A small network was shown many inputs. Here are its activations along a few directions, one row for each input.
Each table varies a few parts of the input and shows all the possible inputs, shuffled.
Descriptions start from the smaller parts, as in this example, which fits no table here: one of 6 places along a line, together with either a single point or one of 11 places along a line or (one of 2 separate values, together with one of 8 places around a ring).
Shared parts are said once, and a part with two or three values counts as separate values.
In the rows, zero is written as 128.

Other details of the inputs shift rows strongly along two fixed directions, in all tables alike. That doesn't count.

Table:
r1: [128 107 108 148  96 116 126 156 139 123 144 158 138 121]
r2: [100  84 117  95  99 144 110 161 212 104 159 167 103 114]
r3: [102 122 105 100 122  82  85 215 179  61 177 153  95 129]
r4: [117  89 112 147 118 127 108 150 167 135 169 127 151 114]
r5: [137  91 105 127  96 154 151 193 213  96 184 187  84 105]
r6: [172 111 106 179 145 167 193  71  90 214 112 177 113  72]
r7: [200  74 178  63 116 137 174 170 109 154 120  99 186 116]
r8: [102  89 117 100 101 132 115 157 226 101 183 121 134 129]
r9: [178  76  52 173 143 156 162 148 169 183 182 192 103  59]
r10: [133 132 101 116 121 110 107 222 181  47 178 147  88 145]
r11: [180  91  75 186 143 141 161  83  95 240 152 160 120  43]
r12: [117 143 103 119 129  99 110 178 130  91 149 143 114 128]
r13: [142 116  73 110 171 159 176 101 148 197 174 123  72  38]
r14: [130 143 109 105 167 145 104 141 170 106 137 136 120 144]
r15: [145 120 138 137 106 170 147 107 141 132 105 135 120 139]
r16: [ 98  85 118 116  90 110 104 191 212  80 199 124 137 148]
r17: [157 115 126 185 116 114 176  57  49 202 114 104 147  96]
r18: [127 143 112 124 156 121  94 173 153  90 146 136 126 164]
r19: [155 192 170 158 143 129 165  65  15 148  54 107 119 148]
r20: [124 194 165 144 140 110 155  69  15 158  47 114 135 137]
r21: [163 193 160 147 162 148 128  46  44 157  58  74 153 170]
r22: [134 111 127 133 128 146 110  86 142 169 124 130 152 121]
r23: [135 112 130 151 136 151 132  62 115 188 114 105 165 101]
r24: [ 88 181 169  90 125 107  75 126 114  63  83  94 161 205]
r25: [ 72 141 192 100  67 119  99 125 124  53  62 122 159 210]
r26: [161 132 135 165 147 165 140  46  94 189  77 125 167 141]
r27: [ 81  92 145 101  90 133 113 150 187  80 134 134 126 131]
r28: [ 84 146 185 107  80 115  77 123 136  61  77 108 188 221]
r29: [110 142 120  90 151 121  83 144 171 109 145 122 121 136]
r30: [152 129  86 152 182 144 186  86  87 223 149 141  86  16]
r31: [129 166 150 165 146  86 134  80  19 153  74  84 148 124]
r32: [155 124 130 180 135 132 125  64  70 212 104 117 168 123]
r33: [109 181 177 129 153 110 106  54  49 136  55  59 172 163]
r34: [ 80 119 160 107  67 109 116 176 159  51 124 165 130 166]
r35: [234  96 125  61 187 154 197 154  86 217 150  98 144  47]
r36: [104  96 107 117  96 127  85 199 207  81 183 156 146 154]
r37: [ 89 136 132  75 130 119  96 162 172  80 132 137  92 136]
r38: [ 69 137 214 131  66  83 119 121  89  60  63 113 161 187]
r39: [117 176 167 156 152  95 107  77  30 146  71  63 173 162]
r40: [ 85 108 101  73 138 133 111 189 215  79 180 140  79  91]
r41: [149 142  99 126 177 145 152  68 110 200 146  88 122  80]
r42: [167 186 147 169 159 131 125  80  38 157  80  81 152 171]
r43: [137 182 157 158 159 101 105  64  22 175  67  81 164 161]
r44: [167  96  90 153 152 194 174  72 133 208 122 168 108  73]
r45: [150 124  78 129 172 140 162 122 127 198 169 171  68  33]
r46: [160 148 104 149 177 148 175  96  82 180 116 161  89  81]
r47: [147 101 104 158 132 148 118 142 158 138 149 155 145 141]
r48: [170 102  34 140 180 145 147 178 176 155 208 187  69  51]
r49: [146 112 123 150 105 144 108 164 169 103 156 134 143 166]
r50: [ 91 171 178  94 126 117 102 129 111  47  58 117 124 208]
r51: [ 80 126 188 143  64  67  95 150 103  48  85 104 173 194]
r52: [ 99 119 108  91 127 107 149 184 181  91 192 143  70  90]
r53: [102 131 119 110 115  76 119 184 147  69 167 111 105 134]
r54: [168 146 159 194 102 124 149  77  40 149  66 111 160 164]
r55: [ 90  74 114  86  88 139 134 173 234  85 187 144  96 111]
r56: [116 123 156 111  88 142  89 163 198  50 128 124 150 202]
r57: [141  75  81 141 121 149 194 128 172 189 199 165  85  32]
r58: [ 94 162 141 106 124  98  72 173 127  61 128 112 149 192]
r59: [118 113 146 139 101 120 141 115 117 143 115 160 121 114]
r60: [160 108  46 138 184 143 154 137 162 207 222 122  94  41]
r61: [ 87 178 170  92 120 117 107 113  90  80  63 106 133 182]
r62: [ 99 181 188  95 108 120 103 142 116  34  65  97 120 217]
Each input here is: one of 2 separate values, together with either a single point or (one of 5 places around a ring, together with one of 6 places along a line).
The inputs of r20 and r34 match in every part but the choice among 2 separate values. If r46 is changed in the same way as r20 into r34, which row does it become?
Answer: r6
The inputs of r39 and r4 match in every part but the choice among 2 separate values. If r18 is changed in the same way as r39 into r4, which row does it become?
Answer: r47
Change only the choice among 2 separate values in r44. List by row number the other rows that result.
Answer: r50
A walk changes only the place on the line of 6. It starts at r62 and steps to r50. List the rest of the walk in order.
Answer: r61, r37, r40, r13
Change only the choice among 2 separate values in r12. List by row number the other rows that result.
Answer: r1
Change only the place on the line of 6 in r54. List by row number the other rows that result.
Answer: r1, r9, r11, r17, r51

Table:
r63: [162 175 105 163 185 144 149  59  55 200  99 118 117 101]
r64: [180 138  90 154 183 156 138  76  87 229 135 109 138  78]
r65: [ 95 168 180 147  99  91 120 108  58  77  59 108 137 188]
r66: [101 153 163  72 125 101 116 175 126  59 113 110 122 162]
r67: [138 154 102 129 160 120 125 128 105 149 137 126 110 107]
r68: [171 127 154 176 123 141 187  37  29 219  65 113 153  98]
r69: [ 91 168 196 129  93  79 124 112  57  68  59 105 143 187]
r70: [132 137 196 127  94 114 126  91  73 119  56  85 189 192]
r71: [129 101  88  85 147 138 105 195 221 104 206 135 113 100]
r72: [100 124 155 119  90 123  81 157 176  56 121 131 161 206]
r73: [127 135 157 178 113 130 142  53  63 164  64 126 153 141]
r74: [104 137 210 135  72  93 125 109  73  81  58 105 165 200]
r75: [150 131  48 130 186 164 150 117 159 196 185 154  70  43]
r76: [110 138 112 140 126 131 139 117 131 130 132 153  89 108]
r77: [161  80  68 140 137 163 132 140 184 184 193 158 126  75]
r78: [160 134 144 196 129 138 176  34  29 221  75 117 158 106]
r79: [122  73  86 111 108 149 103 197 242  92 203 158 123 123]
r80: [ 86 162 180  77 112  76  92 183 127  24 106 100 127 202]
r81: [139 116  84  85 155 129 138 192 185 118 188 145  81  78]
r82: [101 124 111  86 130 128  67 213 235  44 183 139 119 166]
r83: [142 169 190 120 136 112 122  80  45 136  50  61 177 178]
r84: [148 134 107 133 160 146 117 116 129 154 138 105 137 120]
r85: [ 80 162 179 125  85  75  98 153  94  44  84 124 131 196]
r86: [114 130 155  82 125 109  91 177 162  69 139 100 140 172]
r87: [160  89  67 169 138 172 158 115 169 192 178 183 100  57]
r88: [135 142 110 126 158 152 113 101 140 159 134 111 128 121]
r89: [ 89 127 212 104  61  98 121 146 109  49  72 116 162 199]
r90: [118 100 155 102  93 119 108 164 169  82 138 122 153 170]
r91: [ 99 172 187 149 105  84 131 101  42  96  58 105 144 182]
r92: [ 93 116 197  79  71 109  98 170 152  39  99 107 175 211]
r93: [147 116  62 108 173 141 146 161 173 156 200 150  81  50]
r94: [169  88  89 145 142 165 156  99 144 204 164 138 140  71]
r95: [ 78 124 120 103  97 105  93 219 214  18 170 175  84 158]
r96: [ 85 105 163 109  66 100 107 180 176  40 134 143 138 171]
r97: [148  86  65 161 133 176 163 104 174 202 179 178  92  46]
r98: [158 120 120 172 145 159 142  46  87 211  97 120 161 114]
r99: [172  77  64 150 151 172 156 123 172 212 194 153 128  57]
r100: [112 163 198 123 105  99 151  97  33 107  48 105 140 162]
r101: [129 103 118 157 105 139 139 123 139 135 135 147 127 116]
r102: [ 89 155 132 102 137 102  91 163 150  62 124 127 112 163]
r103: [164 162 129 167 184 150 136  25  40 224  71  86 159 116]
r104: [128  80  85 136 105 139 128 176 200 127 192 179 104  87]
r105: [ 97  99  81 112 124 125 118 200 219  80 194 187  68  93]
r106: [104  92 103  88 109 111 127 228 217  60 202 174  69 103]
r107: [169 121  81 138 181 157 141 113 134 204 168 118 128  73]
r108: [153 126 129  98 157 148 137 126 123 158 133 104 139 107]
r109: [160 150 145 159 140 124 185  60  24 196  72 116 121  93]
r110: [162 123  52 133 189 149 159 138 146 197 194 148  84  40]
r111: [146 143 147 170 128 154 139  26  64 199  69 102 170 145]
r112: [ 95 154 132 102 128 101  94 177 149  53 132 118 114 168]
Describe the family of inputs behind these rows.
Answer: one of 5 places around a ring, together with one of 10 places along a line
The inputs of r84 and r82 match in every part but the place on the line of 10. If r101 is changed in the same way as r84 into r82, which row does it become?
Answer: r87
The inputs of r100 and r76 match in every part but the place on the line of 10. If r66 is changed in the same way as r100 into r76, which row does it become?
Answer: r75
Change only the place on the line of 10 in r70. List by row number the other rows that result.
Answer: r72, r77, r79, r90, r92, r94, r98, r99, r111
Change only the place on the ring of 5 in r107. List by row number the other rows that result.
Answer: r78, r91, r99, r110

Table:
r113: [154 135 125 137 152 141 167  93  79 181 112 129 118  87]
r114: [169 112 106 122 157 139 174 123 109 192 156 127 112  61]
r115: [100 141 139 135 106 101 115 152 125  80 120 145 107 148]
r116: [161  72 130 186  91 174 149  59 127 205 115 140 184 120]
r117: [120 125 152  98 114  98 127 169 122  88 126 114 135 142]
r118: [ 93 133 102 131 129 129  94 149 184  91 155 149 106 139]
r119: [137  96  95  85 135 140 146 192 193 117 192 149  88  74]
r120: [117 125 116 100 139 136 101 166 181  97 155 133 124 138]
r121: [184 110  22 170 194 184 162  93 149 251 199 165  89  19]
r122: [114 168 193 116 119  92  93 111  65  88  60  65 188 211]
r123: [147 179 157 174 154 127 132  32  22 177  47  85 163 161]
r124: [106 127 114 119 113 113 125 174 158  86 156 156  97 126]
r125: [103 148 127 140 123 115  86 140 144  89 125 132 126 166]
r126: [118 123 116  91 136 134 101 162 184 100 154 128 121 138]
r127: [164 138 116 131 166 155 142  85  98 191 120  99 139 101]
r128: [114 158 184 104 121 100  96 129  98  87  88  76 172 199]
r129: [ 89 126 114 127 112 115 123 160 165  83 149 162  87 121]
r130: [113 121 119 114 119 114 129 175 162  84 152 150  97 125]
r131: [145 156 162 134 139 124 161  63  37 173  65 101 138 124]
r132: [114  65 171 146  39 131 137 134 158 100 115 154 168 160]
The inputs of r130 and r123 match in every part but one. If r115 is changed in the same way as r130 into r123, which row does it become?
Answer: r125
Describe the family of inputs behind these rows.
Answer: one of 2 separate values, together with either a single point or one of 9 places along a line
Change only the choice among 2 separate values in r127. List by row number the other rows that result.
Answer: r119
